A small network was shown many inputs. Here are its activations along a few directions, one row for each input.
In each table, some parts of the input vary, and every possible input appears once, in random order.
Descriptions start from the smaller parts, as in this example, which fits no table here: one of 6 places along a line, together with either a single point or one of 11 places around a ring or (one of 3 separate values, together with one of 5 places around a ring).
Shared parts are said once, and a part with two or three values counts as separate values.

Table:
R1: [ -6.4  14.0  15.4   9.0   3.3 -17.7 -11.2  -4.7  52.5   5.8  33.8 -18.8
  17.5]
R2: [ 36.8 -10.0  21.0  -2.8  22.6 -33.7 -20.1  -1.0  -8.9 -14.8 -46.4  -6.7
 -11.3]
R3: [ 27.3 -12.2  12.3 -25.0  17.7  -9.0 -27.7  -9.4 -26.9  -0.3 -56.3 -14.7
   0.5]
R4: [  1.7 -24.0 -37.4   1.5 -34.8  25.9  44.0  19.1 -25.2 -12.0 -12.9  17.3
 -32.9]
R5: [-13.2 -10.9  32.8 -24.9  -7.2 -17.7  26.6 -21.8   1.0  37.7  16.3  66.1
  13.0]
R6: [ -4.2  21.4  -7.7   9.7   8.2  16.2 -43.7  -3.2  -7.3  -0.5  24.0 -13.5
   3.5]
R7: [  3.4  24.0  -6.5  31.4 -10.2  25.2 -26.5 -16.8   0.1 -22.9  14.0 -17.2
   3.5]
R8: [-14.6  14.7  10.2  -1.2  14.2 -24.6 -21.7   2.1  34.4  17.0  33.8 -20.2
  20.0]
R9: [ 12.2 -18.4   3.4 -28.0  25.4  14.3 -15.2  -5.9 -10.7  -2.0 -63.8 -16.3
  23.4]
R10: [  9.6 -17.1  10.1  -6.3  35.4   5.1  -1.0   4.6  19.9 -15.9 -57.2 -10.9
  25.4]
R11: [-18.3 -19.3 -12.6 -21.9  16.7 -11.4  27.9  14.3 -24.5  31.0   6.0  55.7
  -9.9]
R12: [-30.6 -12.8 -14.2 -24.9 -18.6 -18.8  41.4  45.9 -26.2  26.7  12.7 -36.7
 -31.5]
R13: [  4.5  18.2   5.9  34.5 -15.4   5.9  -5.7 -16.9  37.7 -19.5  24.0 -17.7
   8.7]
R14: [ -0.1  21.4 -12.7  19.7   0.8  26.7 -35.0  -8.1 -13.7 -11.7  16.2 -12.9
   2.6]
R15: [-21.9 -25.1 -33.0 -22.8  -1.4 -11.6  36.4  45.6 -20.2  28.0   0.0  13.7
 -21.3]
R16: [  6.4  24.9   1.4  38.1 -19.4  20.1 -11.6 -24.2  16.1 -27.9  15.9 -17.0
   5.4]
R17: [-13.0  19.1   3.9  -7.0  18.0 -17.9 -32.4   6.8  17.4  19.8  32.0 -14.2
  12.7]
R18: [  5.6  17.1  14.5  24.9  -8.2  -6.9  -7.8 -11.8  48.8  -9.1  32.5 -19.8
  15.5]
R19: [  5.7  -6.6  22.9  -3.9 -34.6  15.5  37.6 -43.6 -11.6   2.2   4.1  72.9
   4.0]
R20: [ 22.9 -11.4  18.9   6.2  35.4 -24.7  -3.9   9.4  18.4 -23.2 -48.9  -5.9
   5.3]
R21: [ -5.9  -8.4 -21.5  -3.0 -52.7  16.2  52.1  21.6 -35.8 -12.5  -1.1 -31.5
 -43.9]
R22: [  4.6 -15.6 -20.9   0.1 -14.9  25.2  38.9  -8.5 -32.7  -8.0  -6.9  63.5
 -20.7]
R23: [-12.5  17.0  -6.1  -3.4  19.9  -2.2 -41.4   6.6  -2.7  12.0  28.2 -15.2
  10.5]
Question: What do these inputs look like to the network?
Answer: either one of 5 places around a ring or (one of 2 separate values, together with one of 4 places along a line) or one of 10 places around a ring
Question: Start at R5 and move only the place on the line of 4, one step at a time. The first step leads to R11. Which rows follow, in order?
Answer: R15, R12
Question: Start at R6 and move only the place on the ring of 10, one step at a time. The first step leads to R23. Which rows follow, in order?
Answer: R17, R8, R1, R18, R13, R16, R7, R14

Table:
R24: [ -6.6 -16.9 -36.0 -27.3 -22.0   7.6  54.0  37.1 -53.1  10.8  -8.5 -33.8
 -41.3]
R25: [ 12.1 -31.5  39.2 -35.6  19.2 -11.6  -1.5 -27.2 -14.9   4.9 -64.1  29.8
  27.3]
R26: [ 18.3   9.7  14.3  -4.9  54.7 -35.5 -56.5 -17.0  25.7  13.2  -1.2   5.6
  37.1]
R27: [  2.7  14.6  -5.9  -3.1  50.2 -21.4 -70.6  19.5  17.0   0.5   5.0 -33.6
  19.1]
R28: [ -3.8  -1.0   7.9  21.7 -52.1  26.1  30.9 -33.0 -20.3 -10.4  35.0  30.3
 -24.0]
R29: [ -9.5 -24.1   3.7 -33.6  28.4 -21.3 -16.2  36.4 -30.3  20.6 -44.9 -26.5
  -5.7]
R30: [-17.3  30.6  34.6  -0.5  -4.4 -29.3 -18.0 -20.5  32.4  34.1  53.5   6.8
  21.2]
R31: [ 29.3 -15.4   1.6   1.7  31.8  28.2 -21.0 -18.9 -30.2 -28.7 -69.7  24.1
   9.3]
R32: [  4.5  40.9  10.5  45.4  -6.7  37.3 -30.8 -43.0  18.3 -23.2  34.9  16.8
  18.2]
R33: [ 14.7 -15.5 -22.1 -14.2 -48.6   9.8  45.4  14.5 -52.5  -7.2 -28.0  -2.7
 -38.5]
R34: [ 30.0  16.7  37.0  29.1  16.9  -1.8 -46.8 -41.7   4.9 -34.0 -17.0 -25.7
  17.1]
R35: [ -2.3 -19.1 -29.4  -8.4  32.5   6.6   4.7  46.3  -1.3 -12.9 -57.9 -55.3
 -11.9]
R36: [-30.8  33.6   0.9  19.7   6.5 -12.0 -17.6  28.2  47.8   9.8  57.2 -20.7
  11.0]
R37: [-19.0 -10.3  11.2 -16.8 -26.4 -17.8  31.2 -10.5  -2.6  43.7  51.2  39.7
 -13.1]
R38: [ 11.5 -17.1   4.6 -11.6 -30.7  11.5  42.3 -16.9 -56.9 -14.1 -28.7  38.3
 -32.1]
R39: [ -0.3  39.3  -9.3  49.5 -28.8  17.7 -10.7  -0.6  49.3 -29.0  32.8 -32.0
   3.8]
R40: [-15.9 -18.7 -29.6 -30.8   8.4  -2.2  20.8  42.8 -48.1  24.9  -8.9  27.6
 -24.5]
R41: [  9.7  20.8 -26.8   6.9  40.8   5.0 -58.7  17.2  19.7 -22.8  -2.4 -73.6
   6.6]
R42: [  3.0 -30.1  14.3 -21.6  48.3 -33.3   4.0  13.7   8.3  17.9 -58.0  25.5
  13.7]
R43: [ 29.6  20.4   7.0  21.4  -2.0  -7.1 -52.5  -9.6  14.8 -30.6 -18.9 -66.0
   3.9]
R44: [ -2.0  29.2  24.5  11.7   2.4  17.0 -24.7 -47.8  41.2  10.9  39.0  40.8
  45.6]
R45: [ 23.3 -18.2 -14.6   7.1   9.1  12.6  -2.1  23.5  -0.1 -28.6 -77.0 -24.3
  -7.2]
R46: [-11.0  -8.6   2.1  -3.1 -21.6  19.5  17.4 -39.1   8.2  16.1  32.2  75.9
   7.6]
R47: [  3.1 -28.1  20.8 -42.9 -17.2  -6.0  46.3 -23.0 -33.1  14.2 -23.9  62.0
  -4.8]
R48: [ 25.7   1.4  39.0   9.9  42.2 -18.0 -27.4 -33.3  54.7 -11.5 -15.2  10.3
  53.1]
R49: [-25.2  37.8 -11.2  16.7 -20.7   6.7 -14.4  12.7  18.6  -7.4  53.8 -73.8
  -2.2]
R50: [-24.2  -3.1 -34.5   3.3 -45.9  16.0  42.4  23.1 -22.3   8.5  55.5 -41.0
 -27.0]
R51: [ -8.1 -28.4  -1.7 -28.9  11.0 -26.4  53.6  17.6 -12.6  27.6 -16.3  58.9
 -17.6]
R52: [ -5.6  -1.2 -31.4  33.6 -56.6  24.3  41.8  10.4   9.0 -18.3  33.6   3.5
 -25.1]
R53: [-36.2  -7.4 -20.8   5.5 -18.4  -2.2  34.7  39.1   8.6  20.9  56.6  13.3
 -19.6]
Question: Changing only one part turns R42 into R45. The same change can be made to R37. Which row results?
Answer: R52
Question: What do these inputs look like to the network?
Answer: one of 5 places around a ring, together with one of 6 places around a ring
Question: Start at R34 and move only the place on the ring of 6, one step at a time. The first step leads to R43. Which rows follow, in order?
Answer: R41, R27, R26, R48
Question: Which other rows does R38 become when the place on the ring of 6 takes its other values? List them by row number.
Answer: R24, R33, R40, R47, R51

Table:
R54: [ -8.3  -1.3 -24.2   8.9  -3.1   8.2  17.1  19.9   7.4 -20.9  -1.0 -28.6
 -24.5]
R55: [ 27.8  41.1  37.0  39.1  17.8   8.7 -69.2 -56.7  66.1 -47.6   5.3 -40.1
  40.7]
R56: [-15.9   5.3  -1.2  12.0 -33.0   1.4  21.2   3.7 -23.0  17.4  44.8   3.2
 -17.0]
R57: [ -3.9  -5.1 -15.5 -10.2 -23.2  10.2  34.3 -17.3  -1.0   1.0  32.1  31.7
 -14.2]
R58: [-18.8 -15.7   1.0  -8.1 -15.9  13.7  20.0  -7.4 -15.5  23.0   9.0  44.2
   0.9]
R59: [ 13.1 -33.3   3.3 -10.3  15.8  -7.7  20.6   4.1 -14.3  10.3 -36.5  37.7
   8.9]
R60: [ -4.2  41.4  28.6  17.2  42.0 -30.6 -76.7  -7.8  68.8   7.9  43.4 -53.8
  47.9]
R61: [ 12.1 -17.9   1.8 -15.4  20.1 -16.9   7.1   9.0 -28.2   8.2 -44.3   6.9
  -9.0]
R62: [  5.7 -11.5 -13.3  -9.3  -1.0   3.0  -7.1  17.0 -11.2 -22.8 -22.6 -25.6
 -22.1]
R63: [ -7.6 -13.0  17.2 -19.8   0.9   0.7  33.6  -2.2 -18.0   8.7 -14.1  49.7
  -1.4]
R64: [ 10.4  -8.3 -12.7 -23.0  12.4  -2.1 -10.0  13.0 -25.0   4.1 -40.1 -16.0
  -4.0]
R65: [-10.6  18.3 -22.0  19.0 -32.8  11.5   9.4  24.6  -6.1  10.8  24.1  -9.4
  -6.2]
Question: What do these inputs look like to the network?
Answer: either one of 2 separate values or one of 10 places around a ring
Question: Which of the alternatives is R55?
Answer: one of 2 separate values

Table:
R66: [-19.4 -15.4 -38.4 -11.0 -27.4  21.8  37.2  24.3 -46.6  12.9  12.2  25.1
 -36.3]
R67: [-19.1 -11.2   2.1 -13.2 -44.8   4.1  56.0 -10.9 -21.5  24.6  35.4  58.1
 -19.1]
R68: [ -8.5   2.5  -4.2   0.2   6.5 -19.0   2.8  20.1  27.1   8.3  14.2 -27.9
   2.3]
R69: [ -4.0   8.1  -7.7  -8.0  17.9  -5.9 -34.4  14.1  -9.9   8.7   2.5 -29.5
   3.5]
R70: [ 10.8  11.3  16.3  23.0  -4.4   0.8  -3.8 -21.1  37.7 -16.4   8.4   8.7
  17.3]
R71: [  8.3  10.5  10.0  -1.5  23.1   5.7 -39.8 -20.4  -3.6   2.6  -4.7   9.2
  20.8]
R72: [ 13.9  15.3  11.2  10.2  11.1  13.6 -38.6 -32.1   3.2 -12.9  -4.1   6.1
  18.6]
R73: [  6.5  21.9  -7.6  13.2   2.2  14.5 -38.8  -6.0  -2.6 -17.0   4.9 -36.7
   3.1]
R74: [  7.2  20.2  -0.3  30.6 -12.4  10.9 -15.9  -6.4  22.5 -26.7  16.2 -39.3
   1.9]
R75: [ -9.2   9.7   0.1  12.3  -3.3  -5.0   2.3  12.5  31.1  -4.8  16.6 -32.7
   4.3]
R76: [-12.8   2.9   0.4 -11.5  16.5 -25.9  -5.9  25.9  12.3  17.0  12.9 -26.5
  -0.3]
R77: [ -5.4  -3.0  19.7 -15.1  24.9 -28.4  -4.8   1.4  17.5  20.8   4.5  15.1
  14.8]
R78: [  2.9  17.6  -3.0  26.3 -12.8   2.6  -5.4   3.5  32.0 -19.6  17.1 -33.3
   2.8]
R79: [ -1.2   3.4  20.2   8.7   5.3  -7.2   3.9 -12.6  36.6  -1.4   7.8  10.2
  19.6]
R80: [ -3.3  -1.7  16.4 -14.7  28.0 -20.4 -21.4  -4.2   6.4  18.9  -2.2  11.9
  17.1]
R81: [  2.8   1.7  11.0 -11.9  26.7  -7.6 -34.1 -11.1  -4.5  13.6  -6.2  12.8
  18.9]
R82: [  5.8 -35.2 -20.6 -19.5   1.9  16.7  38.0   8.3 -46.9  -1.5 -45.1  50.5
 -18.6]
R83: [ 15.1  19.3  15.6  25.2   1.5  13.3 -27.8 -34.2  14.9 -19.5   2.1   3.6
  17.2]
R84: [ -0.6  -3.7  15.3  -3.4  14.7 -21.5   4.1  -4.4  32.3  11.7   5.6  13.6
  17.3]
R85: [  7.6  25.6  -3.2  28.2  -7.1  14.4 -28.5  -9.1   9.2 -23.1  11.0 -38.4
   2.4]
R86: [-12.7 -19.9 -20.7 -14.5 -19.4  20.4  38.7   1.5 -42.9  16.2   5.2  66.5
 -22.2]
R87: [ 15.0  13.9  18.8  27.5  -3.9   9.5 -14.5 -31.2  28.5 -23.5   7.4   2.6
  16.3]
R88: [-10.2   4.3  -2.3 -10.9  19.6 -18.1 -22.1  20.3   1.1  14.5   6.3 -29.6
   1.9]
R89: [ 21.3 -41.9  16.0 -24.5  -5.8 -11.6  51.7   1.1 -21.4  -8.1 -72.9  22.1
 -14.4]
R90: [-25.2  -6.9 -15.4  -9.8 -51.9   5.9  54.5  11.0 -25.6  21.7  41.2  19.1
 -32.8]
R91: [ 14.3 -36.6  -2.6 -21.6 -14.3  -8.8  49.9  23.6 -27.0 -10.7 -64.0 -17.6
 -29.2]
R92: [  1.2  17.1  -8.8   1.9  14.0   7.0 -39.9   5.5  -9.2  -2.2   4.1 -34.0
   5.1]
R93: [ -1.3 -29.8 -38.1 -16.2  -6.5  18.3  36.5  30.8 -50.6  -4.3 -36.6  10.2
 -32.4]
Question: What do these inputs look like to the network?
Answer: one of 2 separate values, together with either one of 4 places along a line or one of 10 places around a ring
Question: Changing only the choice among 2 separate values turns R87 into R74. The same change can be made to R72. Which row results?
Answer: R73
Question: Which other rows does R88 become when the choice among 2 separate values takes its other values? List them by row number.
Answer: R80

Table:
R94: [ -6.1 -43.8 -26.9 -34.2 -17.3   4.6  60.3  38.2 -57.2  10.3 -50.7   8.0
 -41.1]
R95: [-14.9 -36.0 -44.7 -28.1 -26.2  11.7  63.0  38.7 -53.9  14.7  -9.6  21.5
 -47.1]
R96: [-16.3  -9.1  -9.6 -23.2   8.5 -14.0   6.8  13.7  -9.5  30.7  18.9  15.8
  -4.2]
R97: [  7.0 -12.8  15.7 -13.5  -5.0  -2.3  14.2 -21.5  -6.5  10.7 -12.2  45.1
   8.0]
R98: [-20.7   5.3   1.5  -4.8 -14.6 -10.9  13.6   1.0  -8.2  24.8  44.3  32.1
 -12.4]
R99: [ -8.4 -17.1   7.7 -29.5  16.9 -21.0   3.3  13.4 -10.3  23.9 -21.4   2.4
   2.8]
R100: [ -3.5  52.1   8.1  40.2 -13.3   7.8 -46.5 -13.0  44.4 -15.1  52.6 -58.8
  20.3]
R101: [ 12.1  30.7  16.9  17.5  24.3  -5.2 -65.4   0.2  37.6 -19.2  -4.6 -78.3
  30.8]
R102: [  5.7  44.6  20.0  40.1  -6.4  16.1 -47.0 -33.1  44.9 -25.6  34.0 -46.9
  28.0]
R103: [ -1.6  15.4  19.0  24.2   2.1  -5.6 -12.4 -23.1  27.3  -7.2  30.3   8.2
   9.4]
R104: [ 24.5  35.4  20.2  34.6  12.3   7.0 -63.9 -36.7  38.4 -31.3   5.0 -34.1
  28.9]
R105: [-12.2  -8.0   5.5  -7.2  -6.3   7.0  17.5 -15.6  -9.2  16.2  20.3  52.3
   1.7]
R106: [ 15.7   3.7  11.1  13.2  15.9  -0.5 -19.5 -22.9  27.7 -10.3  -6.0  18.3
  22.6]
R107: [ 24.0  28.2  21.7  17.9  28.7   2.6 -60.4 -15.4  36.1 -30.0 -23.2 -60.0
  36.8]
R108: [ 15.7   0.9  20.1  -0.9  31.1 -14.5 -18.9  -5.1  24.7 -11.0 -32.1 -14.9
  23.2]
R109: [-12.5  20.7  -2.1  20.3  -3.1  -4.3 -10.3   0.9  30.3   5.9  47.1   0.0
   7.7]
R110: [-11.7 -31.6 -22.3 -10.7 -51.7  27.2  79.5   8.4 -49.9  -1.3  -7.9  45.1
 -41.6]
R111: [  6.0 -22.3   5.3 -28.6  30.2  -7.2   3.4   0.8 -19.1  13.6 -40.4  35.5
   8.9]
R112: [  8.2 -43.5 -28.8 -19.1 -30.1  27.6  64.6   7.5 -58.1  -2.2 -41.5  62.4
 -34.7]
R113: [  4.2  40.9   6.6  27.8  14.2  -8.5 -63.4  -4.2  35.3 -13.9  35.3 -71.0
  17.6]
R114: [  3.2   2.5  13.2   0.8  34.2 -27.4 -32.2   8.9  20.7  -0.5 -11.0 -26.5
  11.8]
R115: [-20.4 -22.2 -34.9  -9.8 -48.7  12.9  68.5  25.3 -51.1   8.6  16.1  38.1
 -52.7]
R116: [  8.3 -44.8 -19.6 -32.2 -13.6  13.5  65.4  23.5 -61.7   0.2 -68.7  27.2
 -35.7]
R117: [ -6.1  10.5  -3.7   5.3  18.0 -16.4 -20.5  10.3  27.4   7.9  25.5 -21.5
  10.8]
Question: Changing only one part turns R96 into R95. The same change can be made to R98. Which row results?
Answer: R115
Question: What do these inputs look like to the network?
Answer: one of 4 places along a line, together with one of 6 places around a ring
Question: Which other rows does R102 become when the place on the ring of 6 takes its other values? List them by row number.
Answer: R100, R101, R104, R107, R113
